These are the activations of a small neural network, seen along a few directions. Each row is one input.
Each table varies a few parts of the input and shows all the possible inputs, shuffled.
Descriptions start from the smaller parts, as in this example, which fits no table here: one of 5 places around a ring, together with either a single point or one of 11 places along a line or (one of 3 separate values, together with one of 4 places along a line).
Shared parts are said once, and a part with two or three values counts as separate values.

Rows:
row 1: [-26  18 -37 -13  13  -4  -8  20   0 -23  13  10 -13]
row 2: [-33   1  13  12   6  41   4 -22 -36   6   0   7 -38]
row 3: [-19   9  22  19  19  57 -20 -37 -19 -29 -23  -9 -25]
row 4: [ 36 -22 -15  -5 -10   4  20  16  11  32  -5  12  26]
row 5: [  9 -20 -16  16 -34   1  34   4  25  45  26  14  26]
row 6: [ 39   4  18   8 -18 -43  -1  33  21  24  11 -14  12]
row 7: [  2  24  -6  16 -30 -44 -21   3   4   9 -34 -23  61]
row 8: [-39  11 -33 -15  12 -12  18  22  12   0  25  17 -19]
row 9: [-44  -5  16   7   6  33  27 -19 -22  27  13  10 -43]
row 10: [-21  -2  16   5   9  48   5 -31 -25 -15 -16  -8 -41]
row 11: [-11  15 -38 -26  19   4 -17   7  10 -41  -2  -6 -15]
row 12: [ 54  -6   0  12   3 -27  17  10   3  50  19  -8  15]
row 13: [ 35 -59  85 -46 -16 -25   0 -27  -5 -40 -16  60  15]
row 14: [ 34  16   6  21  -5 -38 -13  13   2  12   2 -49  45]
row 15: [-16  15 -31  -9  25   5 -44   7  20 -57 -12 -13  -6]
Question: Describe the family of inputs behind these rows.
Answer: either a single point or one of 6 places along a line or (one of 2 separate values, together with one of 4 places along a line)
Question: Which other rows does row 1 become when the place on the line of 4 takes its other values? List them by row number.
Answer: row 8, row 11, row 15
Question: Start at row 5 and move only the place on the line of 6, one step at a time. The first step leads to row 4. Which rows follow, in order?
Answer: row 12, row 6, row 14, row 7
Question: Which other rows does row 8 become when the choice among 2 separate values takes its other values? List them by row number.
Answer: row 9

Rows:
row 16: [ 22  15 -62 -14  37 -16 -12  41  22 -59  13 -22   8]
row 17: [-33 -26 -12 -22 -21  43  32   2  10  18   2  33  -6]
row 18: [ -2 -27  53 -22  28  17 -15 -13 -11 -28  19  43 -66]
row 19: [  0 -10   5  11   1  51  22 -65 -33  22   2   5 -24]
row 20: [-46  -7 -13 -14   5 -22 -10  11  11  -5   2  63   0]
row 21: [  0 -21   8 -28   4  57  25 -29 -15  15   0  42 -40]
row 22: [-22  60 -18  -2   0 -36 -18  19  22 -23 -15 -48  13]
row 23: [-29  29  -3  11 -10 -26 -35   5  -8 -13 -58  -1  24]
row 24: [  9   1 -70   2  16  22  32  60  28  14  30 -14 -39]
row 25: [-26 -34  -9 -29  -8  18 -16  -9  22 -17   7  52  -1]
row 26: [-35  32 -39  14  11 -15  14   2 -15  57  25 -36 -11]
row 27: [-48  23   8  57 -30  -3  -4   0  -2   5 -11 -21  25]
row 28: [ 17  11  19  -5  -3  25 -23 -45 -12 -44 -51  -8  -6]
row 29: [-49  -1 -21  -7 -14   1  24  21 -14  35  -7  46 -11]
row 30: [  9 -14  51 -29  31   1 -23 -14 -47 -62 -11  11 -34]
row 31: [ 77 -24  45  42 -44 -47 -10   7  10  61   4 -28  61]
row 32: [ 62 -35  34 -13 -25 -38  69  24  26  68  17  29  30]
row 33: [-34   6 -14 -17 -11 -38 -16   8 -18 -46 -19  28  29]
row 34: [-33  15 -26 -22   8 -51  -3  30  19 -51  11 -27   9]
row 35: [-13 -22  48  29  26  37  22 -27 -41  24   3 -17 -54]
row 36: [  7  10  27  27 -12  51 -10 -60 -18 -12  -5 -19  -6]
row 37: [-23  13  10  25 -20  43 -14 -24  -1   5  -7 -20  37]
row 38: [-39  15 -41 -16 -15 -14  30  36  11  28  32  -8 -37]
row 39: [ 30  46 -52  14  24  -3 -29  36  29 -33 -20 -49   6]
row 40: [-32  55  -8  31   3  -9 -10  11  11  21  21 -60  15]
row 41: [  7  12  61   5  26  13 -22 -12 -26 -41 -47 -23 -31]
row 42: [ 68 -29  23  23 -42 -44  39   1 -13  80  16  -8  46]
row 43: [-12  16   2  -9 -13  17 -25 -15   8 -28 -49  -9  36]
row 44: [ -7 -14  50 -23  32  46  26  -3 -27  19  10  29 -62]
row 45: [-32  -9 -14  11  -6  41  19 -27 -17  37  -2   2  19]
row 46: [ 78 -55  30 -21 -42 -80  -2  14  17 -10   6   6  60]
row 47: [-19 -15  -6 -35   0   5 -13  -6  -2 -52 -20  18  39]
row 48: [  7 -15  18 -32  14  15   3 -37 -12 -72 -16  18   4]
row 49: [ 89 -21  37   3 -38 -69 -24  11  21  27 -34 -13  61]
row 50: [ -1  -6  66  43   6  34 -22 -27 -36  -6  -5 -38 -46]
row 51: [ 29  48 -49  44   9  23 -30  22   7   7  23 -55   2]
row 52: [ 10  -6 -62  -4  36  -2  -3  51  55 -28  37   3 -28]
row 53: [-49   6 -21  31  -5  -5  15 -13 -32  52  -9  10   6]
row 54: [ 73 -35  35 -24 -25 -60  24   7  39  25  33  51  37]
row 55: [  2 -25  16 -34  22  32  -7 -40   8 -25   8  57 -30]
row 56: [-32  23 -34 -32  10 -35  -4  21  31 -11  46  17 -18]
row 57: [ 18  16 -72  32  36  20   2  25 -10  48  18 -39 -18]
Question: Describe the family of inputs behind these rows.
Answer: one of 6 places around a ring, together with either a single point or one of 6 places along a line
Question: Changing only the place on the ring of 6 turns row 52 into row 39. The same change can be made to row 25. Which row results?
Answer: row 43
Question: Changing only the place on the ring of 6 turns row 57 into row 51. The same change can be made to row 45. Which row results?
Answer: row 37
Question: Start at row 30 and move only the place on the line of 6, one step at a time. The first step leads to row 48. Which rows follow, in order?
Answer: row 47, row 33, row 34, row 16
Question: Which other rows agree with row 17 in the place on the ring of 6? List them by row number.
Answer: row 21, row 24, row 29, row 32, row 38, row 44
Question: Start at row 49 and move only the place on the ring of 6, one step at a time. The first step leads to row 46. Which rows follow, in order?
Answer: row 54, row 32, row 42, row 31

Rows:
row 58: [ 52 -13  44  -6 -49 -48  -8  14  -1  33 -26  10  40]
row 59: [ -6 -14  16   4  -7  56   1 -16   2  33 -19  16  -3]
row 60: [-28 -12  42  -7  12  25   9 -22 -29 -36 -33  40 -50]
row 61: [-45   6  -3  23   6  49  12 -16 -14   9  30   1 -70]
row 62: [-17  15 -28   5  52  30 -27 -10 -19 -57  -8 -13 -59]
row 63: [  1  36 -22   4 -17 -51  12  52  11  43   1 -31  42]
row 64: [ 27 -20  24 -30 -32 -21  -2   1  16   2 -14  46  16]
row 65: [  3  18 -44  10  19  25 -24 -14   0 -43 -21 -25   1]
row 66: [-23  14 -55 -20  15 -33  22  18  11   3  27   2  19]
row 67: [ 19 -16  14 -31  -7 -41 -12  -8  20 -37  14   1  24]
row 68: [-71  21 -35 -19  25  16  -5   0 -24 -11   1 -19 -63]
row 69: [ 42  -7  39   3 -36 -63 -34  31  20   5 -12 -23  40]
row 70: [-40  -6  44  -9  34  18 -21 -15 -11 -66  -7   0 -34]
row 71: [  6  -8 -17  12  -3   1  37  15   9  24  56  12  10]
row 72: [ 29   5   7  46 -16 -27  32  27   2  57  37 -17  36]
row 73: [-19  -8  27  -8  -5  10 -21 -20   0 -53 -13 -17  22]
row 74: [ 59 -27  27  12  -8 -28  22  -1   0  69   4  -9  29]
row 75: [ 33  21 -40 -17   7 -18 -14  23  44 -23  -2  -8   4]
row 76: [-24 -25  29  -1  23  64  11  -7 -23  12  -5  21 -62]
row 77: [-53  25 -57   3  10  12  -6 -14 -17  -2  -5 -11   8]
row 78: [-12 -16  24  -4 -24  17   0 -30  -1 -17 -43  26   6]
row 79: [ 36 -34   4  -5   9   0  24 -13   7  36  18  33   3]
row 80: [ 58  26 -19   3   0 -36 -17  39   8   1  -5 -39  42]
row 81: [-25  19 -18  33  -8  44  10 -35 -11  21  26   3  -1]
Question: Changing only one part turns row 78 into row 58. The same change can be made to row 81. Which row results?
Answer: row 72
Question: Describe the family of inputs behind these rows.
Answer: one of 4 places along a line, together with one of 6 places around a ring
Question: Which other rows does row 74 become when the place on the line of 4 takes its other values? List them by row number.
Answer: row 59, row 76, row 79
Question: Which other rows does row 63 become when the place on the line of 4 takes its other values? List them by row number.
Answer: row 66, row 68, row 77
